Each row below holds a small network's activations on one input, seen along a few directions.
Each table varies a few parts of the input and shows all the possible inputs, shuffled.
Descriptions start from the smaller parts, as in this example, which fits no table here: one of 6 places along a line, together with either a single point or one of 9 places along a line or (one of 3 separate values, together with one of 5 places around a ring).
Shared parts are said once, and a part with two or three values counts as separate values.

Other details of the inputs shift rows strongly along two fixed directions, in all tables alike. That doesn't count.

Table:
row 1: [  5 -37  16  -7 -25   8  16  -4   0 -10  30   2  28  -6]
row 2: [-24  27 -12 -12  28 -10 -12  15 -16  22 -21 -14  10 -44]
row 3: [  0  32 -20   2  37 -20 -31  -3 -16  16 -25   4 -12 -28]
row 4: [-20  29  -1   9   3   1   1  13  22  -9 -23 -10 -27  38]
row 5: [-36  17  -7  -7   8  -3  12  22  13 -14  -7 -14   5  19]
row 6: [-21  20  18   3   3 -19  -9  16  11 -25 -17  -5 -13  39]
row 7: [-19  32 -27   0  37  -6  -8  10 -13   7 -17  -3  -3 -24]
row 8: [ 19 -29  20  -3 -36  14  17  -9   8   5  16   1   6  19]
row 9: [-25  14  25  -1 -11  -8  12  28  18 -21 -12 -10   5  45]
row 10: [-15  32 -21  -1  37  -6 -13   9 -19  18 -16  -2  -2 -43]
row 11: [-17  22  -2  12   1   6  15   9  29 -26  -3  -3 -23  46]
row 12: [ 25 -25  -4   0   2   7  -5 -18 -27  12  23  14  21 -52]
row 13: [-24  18 -18 -14  26 -23 -17  13 -12  12 -19  -6  11 -27]
row 14: [-25  24   5  -4  -4  -3  10  25  21  -8 -24 -12 -10  38]
row 15: [-21  21  14  -2   1 -10   4  27  10  -5 -20 -13  -1  29]
row 16: [ 27 -26   9   7 -29  19   7 -22   7   2  11   3 -12   6]
row 17: [-37  10   6 -12  10 -22   1  25   6 -22  -3  -7  13  19]
row 18: [  0  37 -20   6  40  -7 -21  -2 -15  20 -26  -4 -13 -31]
row 19: [ 33 -26  -1 -12 -10  -7 -17 -19 -21  32  -1   9  12 -31]
row 20: [  4 -43   5  -6 -39  21  31  -8  19 -16  35   2  12  20]
row 21: [ 22 -35  32  11 -40  15  15 -15  12 -21  24   4   1  29]
row 22: [-16  16  10   6   7 -15   0  12  15 -34   0   4 -10  43]
row 23: [ 12 -41  -4   2 -27   9  20 -16  11 -26  40  20   6  29]
row 24: [ 43 -17  -3   7   6   8 -15 -28 -25  26  12  10   3 -51]
row 25: [ 43 -18 -16   7   2  16 -10 -33 -14  28  12  13  -6 -38]
row 26: [ 24 -35  26  11 -39  17  16 -16  14 -16  24   3  -6  32]
row 27: [ 39 -20   8   5 -11  13 -13 -30 -20  31   3   2  -4 -41]
row 28: [-21  27   5   8   2   0   3  11  18 -16 -21 -12 -22  40]
row 29: [ 25 -20 -26   0   5  15  -2 -22 -17  23  17  14   5 -44]
row 30: [ 24 -31  12   4 -30   5   0 -22   8  -9  16  10  -9  24]
row 31: [-14  30 -30  -1  37  -4 -12   7 -16  16 -20   0  -4 -43]
row 32: [-16  31   0  11  14   0   3   9  13 -11  -9  -6 -19  21]
row 33: [-38   9   7  -5  -3  -4  19  29  19 -26   4 -12   8  32]
row 34: [-33  17  -2  -1  16 -18   2  22   7 -33   1   5   1  28]
row 35: [ -8  29  -7  -9  20 -10 -14  13 -11  24 -35 -13   0 -15]
row 36: [ 20 -29   6  -4 -33  17  16  -9  13   7  13   4   2  23]
row 37: [ 39 -19   5   7   1   6 -12 -26 -23  17  15  11   9 -45]
row 38: [ 19 -44  29  -7 -40  -2  12  -7   8 -15  25   9  14  37]
row 39: [ 21 -31 -17 -11  -6  13  -1 -19 -15  30  15   4  18 -49]
row 40: [-14  29 -19   0  39 -10 -16  13 -22  13 -15  -1   3 -43]
Each input here is: one of 5 places around a ring, together with either one of 2 separate values or one of 6 places along a line.
Changing only the place on the ring of 5 turns row 28 into row 18. The same change can be made to row 4. Which row results?
Answer: row 25
Changing only the place on the ring of 5 turns row 11 into row 20. The same change can be made to row 37. Which row results?
Answer: row 1
Change only the choice among 2 separate values in row 19. List by row number the other rows that result.
Answer: row 38
Change only the place on the line of 6 in row 31. List by row number the other rows that result.
Answer: row 7, row 10, row 12, row 29, row 40
Change only the place on the ring of 5 in row 38. List by row number the other rows that result.
Answer: row 6, row 17, row 22, row 34
